These are the activations of a small neural network, seen along a few directions. Each row is one input.
In each table, some parts of the input vary, and every possible input appears once, in random order.
Descriptions start from the smaller parts, as in this example, which fits no table here: ring(5) and (point or (values(2) and line(4)) or line(9)).
Shared parts are said once, and a part with two or three values counts as separate values.

Other details of the inputs vary at random and push rows far along two fixed directions, the same in every table; ignore that.

Rows:
row 1: [-222,267,-325,-222,-137,5,-25,62,377,-111,93,-36,150,-245]
row 2: [-415,-134,-111,-29,-299,233,-237,-144,382,-223,-110,-164,79,43]
row 3: [335,260,-55,-42,242,-134,109,158,-263,175,205,174,8,-237]
row 4: [-331,252,-387,-191,-11,55,-214,44,266,218,-42,105,251,-289]
row 5: [-193,-447,297,221,-484,437,28,-311,304,-251,-78,-153,-122,657]
row 6: [-471,-516,128,172,-251,-3,-9,-301,166,-527,-246,-343,-70,339]
row 7: [-633,91,-370,-181,75,-380,13,-51,363,-510,-182,-191,232,-460]
row 8: [117,131,-5,-162,282,-23,109,60,62,28,-57,71,-133,-82]
row 9: [235,-438,450,364,-199,230,35,-144,-381,180,-49,-109,-268,646]
row 10: [-272,67,-199,-74,164,-255,92,24,157,-237,-57,-36,134,-271]
row 11: [82,142,-85,-229,173,-47,-11,109,29,-24,-57,-54,-132,-157]
row 12: [494,169,297,150,3,441,69,3,-97,364,263,379,-55,214]
row 13: [641,-382,510,112,-136,275,-100,-133,-323,294,-107,-23,-290,637]
row 14: [-33,-377,207,-77,-271,33,-168,-188,16,-25,-364,-224,-127,361]
row 15: [-62,114,-99,-214,116,-112,-26,135,42,117,-141,-47,-123,-150]
row 16: [-289,283,-344,-195,-184,-68,-40,102,332,106,8,14,175,-235]
row 17: [235,207,1,14,307,-143,196,72,-155,109,140,228,26,-192]
row 18: [440,280,2,36,275,-99,96,209,-288,348,191,153,4,-160]
row 19: [443,-417,609,366,-391,683,-52,-196,-150,267,87,51,-287,768]
row 20: [-347,112,-234,-124,117,-328,58,-32,174,-289,-64,-23,137,-380]
row 21: [-563,75,-334,-226,-21,-420,-69,113,206,-198,-151,-165,175,-446]
row 22: [-294,111,-181,-123,-31,252,-147,-106,301,-116,17,96,180,-51]
row 23: [396,129,41,74,216,-23,119,149,-294,188,173,123,-33,-37]
row 24: [320,350,-27,-28,25,230,155,71,48,183,278,285,36,47]
row 25: [75,-404,335,298,-209,146,8,-126,-269,87,-86,-130,-204,506]
row 26: [-613,104,-442,-251,-14,-394,-94,-2,287,-496,-128,-278,195,-475]
row 27: [265,121,15,61,167,-43,92,76,-219,79,116,48,-9,-72]
row 28: [-199,-499,255,206,-324,44,-63,-131,-99,-90,-180,-227,-136,398]
row 29: [-91,95,-150,-98,56,-232,15,34,-17,-137,36,-47,50,-283]
row 30: [-231,67,-240,-127,-75,182,-258,-1,270,130,3,17,161,-95]
row 31: [-355,-416,72,72,-617,270,-177,-189,348,-209,-116,-333,-87,459]
row 32: [-200,196,-233,-108,217,-290,105,28,119,-175,-14,23,154,-360]
row 33: [316,325,99,22,173,231,113,58,100,370,228,383,50,-104]
row 34: [132,-447,401,299,-196,197,64,-184,-233,-149,-33,-57,-187,518]
row 35: [298,482,-91,-25,237,226,14,115,44,300,255,404,127,-207]
row 36: [317,143,75,112,206,-8,157,41,-280,87,153,165,-27,14]
row 37: [-494,-373,5,74,-280,-105,-86,-98,94,-260,-249,-330,-32,161]
row 38: [397,133,69,43,185,-95,71,200,-289,310,185,159,-50,-84]
row 39: [-347,142,-251,-164,57,-303,14,3,118,-351,-26,-44,155,-374]
row 40: [8,-419,254,237,-228,140,-15,-170,-164,-181,-67,-221,-168,426]
row 41: [-452,-532,117,89,-410,-58,-171,-192,107,-379,-216,-404,-105,263]
row 42: [32,14,-36,-38,34,-145,29,62,-89,-70,58,-18,13,-141]
row 43: [-720,-604,96,120,-447,444,-253,-437,502,-444,-278,-276,23,509]
row 44: [651,106,142,-140,183,65,-3,22,-264,260,11,151,-94,91]
row 45: [535,184,111,-154,306,-18,110,-25,-142,210,-21,239,-32,-4]
row 46: [-286,256,-248,-164,-144,-30,-145,91,316,213,-26,92,185,-332]
row 47: [150,164,-22,37,200,-88,137,22,-188,-28,111,98,8,-77]
row 48: [300,-217,266,236,-14,141,75,-7,-264,33,44,-66,-125,303]
row 49: [287,240,13,-165,282,19,100,110,-103,68,28,144,-131,-81]
row 50: [-543,-505,13,59,-382,-86,-170,-138,185,-443,-259,-468,-49,225]
row 51: [70,262,-199,-126,128,258,-114,45,121,221,150,200,155,-131]
row 52: [209,67,65,63,248,-91,185,64,-143,75,105,179,-4,-74]
row 53: [467,144,94,112,216,-27,85,154,-352,358,198,140,-87,9]
row 54: [-189,266,-247,-198,-107,-9,-180,122,352,139,59,46,158,-354]
row 55: [-477,66,-344,-251,-12,-408,-108,129,228,-261,-83,-200,162,-459]
row 56: [-56,131,-167,-68,103,-237,-29,100,-26,-2,34,-83,43,-222]
row 57: [-101,112,-98,-51,64,-193,61,-11,-21,-202,25,38,63,-214]
row 58: [508,231,105,91,378,-66,253,132,-296,298,217,346,-12,-106]
row 59: [-335,140,-255,-125,94,-253,35,46,141,-357,-62,-73,195,-338]
row 60: [534,140,143,-65,239,80,31,203,-227,397,80,118,-256,60]
row 61: [257,-1,107,140,-117,362,-155,14,1,370,114,123,-50,211]
row 62: [-44,-495,349,307,-153,166,89,-205,-55,-241,-139,-164,-132,487]
row 63: [-392,-229,-59,-37,-226,-212,-132,-81,108,-275,-141,-284,-20,-47]
row 64: [-99,245,-211,-93,175,-272,45,198,-31,99,-18,13,129,-343]
row 65: [319,316,-76,-3,342,-118,180,179,-226,122,187,241,74,-217]
row 66: [-474,73,-258,-118,-28,-317,-56,39,143,-178,-174,-195,140,-316]
row 67: [567,273,52,-209,275,-19,68,30,-195,178,27,256,4,-57]
row 68: [350,162,3,-2,211,-86,112,171,-265,171,193,154,-6,-147]
row 69: [203,-2,207,204,21,414,8,-103,88,210,108,227,-23,246]
row 70: [219,-439,446,335,-230,193,21,-137,-364,173,-40,-61,-250,569]
row 71: [249,146,37,10,206,-79,151,94,-221,48,153,188,8,-86]
row 72: [-394,-237,-73,-6,-183,-152,-116,-20,147,-295,-172,-332,28,-9]
row 73: [-367,104,-254,-156,3,-355,-37,83,80,-69,-86,-86,108,-355]
row 74: [-6,-387,302,273,-187,177,48,-210,-153,-252,-81,-149,-130,444]
row 75: [134,229,-82,48,-7,195,-97,92,18,474,68,222,72,-56]
Description of these inputs: line(5) and (values(2) or line(4) or ring(9)).
The inputs of row 56 and row 26 match in every part but the line(5) part. If row 63 is changed in the same way as row 56 into row 26, which row does it become?
Answer: row 29
The inputs of row 37 and row 10 match in every part but the line(5) part. If row 64 is changed in the same way as row 37 into row 10, which row does it become?
Answer: row 62
Change only the values(2) part in row 8. List by row number the other rows that result.
Answer: row 45
Change only the ring(9) part in row 39. List by row number the other rows that result.
Answer: row 34, row 36, row 47, row 57, row 59, row 65, row 71, row 74
Change only the line(5) part in row 35. List by row number the other rows that result.
Answer: row 2, row 61, row 69, row 75
Change only the values(2) part in row 67. List by row number the other rows that result.
Answer: row 49

Rows:
row 76: [352,-173,419,-43,3,174,114,-104,-156,38,-56,144,-158,294]
row 77: [139,233,-128,-284,111,-214,101,95,59,-82,-32,182,79,-214]
row 78: [-593,-283,27,-94,-362,93,-202,-453,458,-643,-223,-254,95,58]
row 79: [90,-292,387,441,-3,632,47,-125,-158,63,139,152,-203,560]
row 80: [26,338,-358,-150,198,-91,79,-24,235,-37,155,114,280,-298]
row 81: [-652,-383,-83,-143,-352,-11,-153,-162,394,-773,-475,-514,90,162]
row 82: [377,137,207,294,289,316,238,92,-7,349,314,376,-41,55]
row 83: [394,615,-148,53,308,66,296,223,-24,416,396,602,144,-323]
row 84: [176,-315,320,460,-182,452,225,-130,-4,146,185,102,-125,636]
row 85: [453,517,-46,-103,366,-367,271,259,-244,286,166,245,-72,-347]
row 86: [53,-295,190,117,-19,267,-41,-297,157,-184,-18,-33,21,270]
row 87: [-44,-360,170,-24,87,209,-84,-112,-65,-270,-186,-104,-177,320]
row 88: [212,-214,243,141,204,-99,137,-2,-133,16,-48,-138,-238,169]
row 89: [330,431,-131,-189,182,81,-254,82,-8,802,-9,304,185,-127]
row 90: [-311,-532,111,162,-438,15,-330,-101,-176,299,-413,-296,-17,272]
row 91: [-164,-345,134,120,-68,399,-190,-349,52,-355,-96,-115,-61,358]
row 92: [-457,320,-541,-153,141,-562,-36,252,48,-337,-37,-192,439,-720]
row 93: [618,479,13,32,465,-294,212,262,-538,488,371,444,109,-472]
row 94: [280,-223,268,202,-248,347,8,-327,-37,-98,8,72,-55,470]
row 95: [345,-392,376,319,-78,44,218,-82,-287,101,12,-188,-353,603]
row 96: [-149,-265,245,19,-112,-133,64,-158,-13,-242,-211,-238,-262,131]
row 97: [304,340,-55,-3,410,-392,104,238,-312,226,212,304,169,-540]
row 98: [-668,342,-359,-165,85,-172,-17,33,593,-347,-16,138,310,-655]
row 99: [-638,-592,5,122,-209,-282,-119,-153,145,-536,-206,-441,106,32]
row 100: [168,-106,186,94,-256,277,49,-317,-13,-69,67,43,-32,400]
row 101: [335,256,-74,83,507,-168,65,245,-510,257,300,240,52,-333]
row 102: [426,320,-175,-246,4,-118,-111,388,-147,508,122,-69,-262,-367]
row 103: [190,4,-26,95,48,351,-21,-187,-131,-31,129,89,-36,251]
row 104: [-500,-170,64,87,-377,257,-297,-81,319,389,-235,-63,62,277]
row 105: [359,-229,419,-4,62,189,52,-91,-116,-26,-129,137,-155,291]
row 106: [199,-158,325,114,100,-99,76,-40,-151,-48,-106,-20,-265,104]
row 107: [204,-136,276,115,-34,294,-90,-293,54,-159,-33,116,-14,209]
row 108: [108,-388,359,221,105,130,30,-90,-316,-80,-103,-191,-394,415]
row 109: [-400,200,-386,-110,4,-606,-22,108,44,-251,20,0,293,-561]
row 110: [444,-83,306,-26,-86,140,204,-50,-249,133,38,164,-161,439]
row 111: [-745,431,-675,-210,101,-147,13,114,470,-308,82,80,261,-607]
row 112: [287,-123,157,-106,-33,171,-188,62,-134,657,-254,80,-112,318]
row 113: [243,400,-124,-34,160,-387,191,201,-363,233,285,213,166,-375]
row 114: [459,234,3,-205,490,-79,154,171,-68,181,72,276,41,-225]
row 115: [-346,303,-514,-466,-259,-51,-480,116,584,-68,62,-261,184,-519]
row 116: [367,327,-91,11,420,-172,187,216,-399,244,183,112,-196,-89]
row 117: [-506,-244,-228,-267,-172,-239,2,-95,421,-501,-268,-327,114,1]
row 118: [200,87,165,22,-51,-185,230,15,-227,69,13,-38,-196,122]
row 119: [-374,387,-406,-240,185,-489,55,219,193,-352,-196,-311,157,-548]
row 120: [-100,-435,130,27,-155,213,-41,-164,-58,-285,-177,-178,-202,527]
row 121: [407,393,-258,-421,52,-28,-209,407,7,464,169,115,-44,-320]
row 122: [107,-359,101,82,-483,71,-313,138,-207,237,51,-322,-142,153]
row 123: [-895,-90,-216,-51,-508,21,58,-190,536,-521,-108,-149,167,-28]
row 124: [-167,-415,28,258,-191,-236,18,-71,-139,-183,7,-255,60,216]
row 125: [-622,-93,-300,-101,-255,72,-209,-275,469,-699,-262,-377,289,-87]
row 126: [369,298,-100,-142,244,-159,-28,276,-271,860,-179,124,-148,-247]
row 127: [182,-268,165,331,-17,37,27,19,-574,55,152,14,-121,368]
row 128: [23,-236,420,322,-224,448,155,-179,29,34,92,170,-124,406]
row 129: [-729,414,-527,-153,19,-105,34,149,576,-391,-41,-102,414,-595]
row 130: [-170,390,-276,-210,-177,118,-281,320,391,321,317,22,77,-293]
Describe the family of inputs behind these rows.
Answer: line(5) and (values(2) or ring(9))
The inputs of row 81 and row 92 match in every part but the line(5) part. If row 117 is changed in the same way as row 81 into row 92, which row does it become?
Answer: row 124
The inputs of row 79 and row 101 match in every part but the line(5) part. If row 98 is changed in the same way as row 79 into row 101, which row does it become?
Answer: row 97
Which other rows agree with row 91 in the line(5) part? List them by row number.
Answer: row 78, row 80, row 86, row 89, row 94, row 100, row 103, row 107, row 115, row 125
Change only the line(5) part in row 109. List by row number the other rows that result.
Answer: row 77, row 83, row 85, row 94
Change only the ring(9) part in row 96. List by row number the other rows that result.
Answer: row 85, row 88, row 95, row 106, row 108, row 116, row 118, row 119
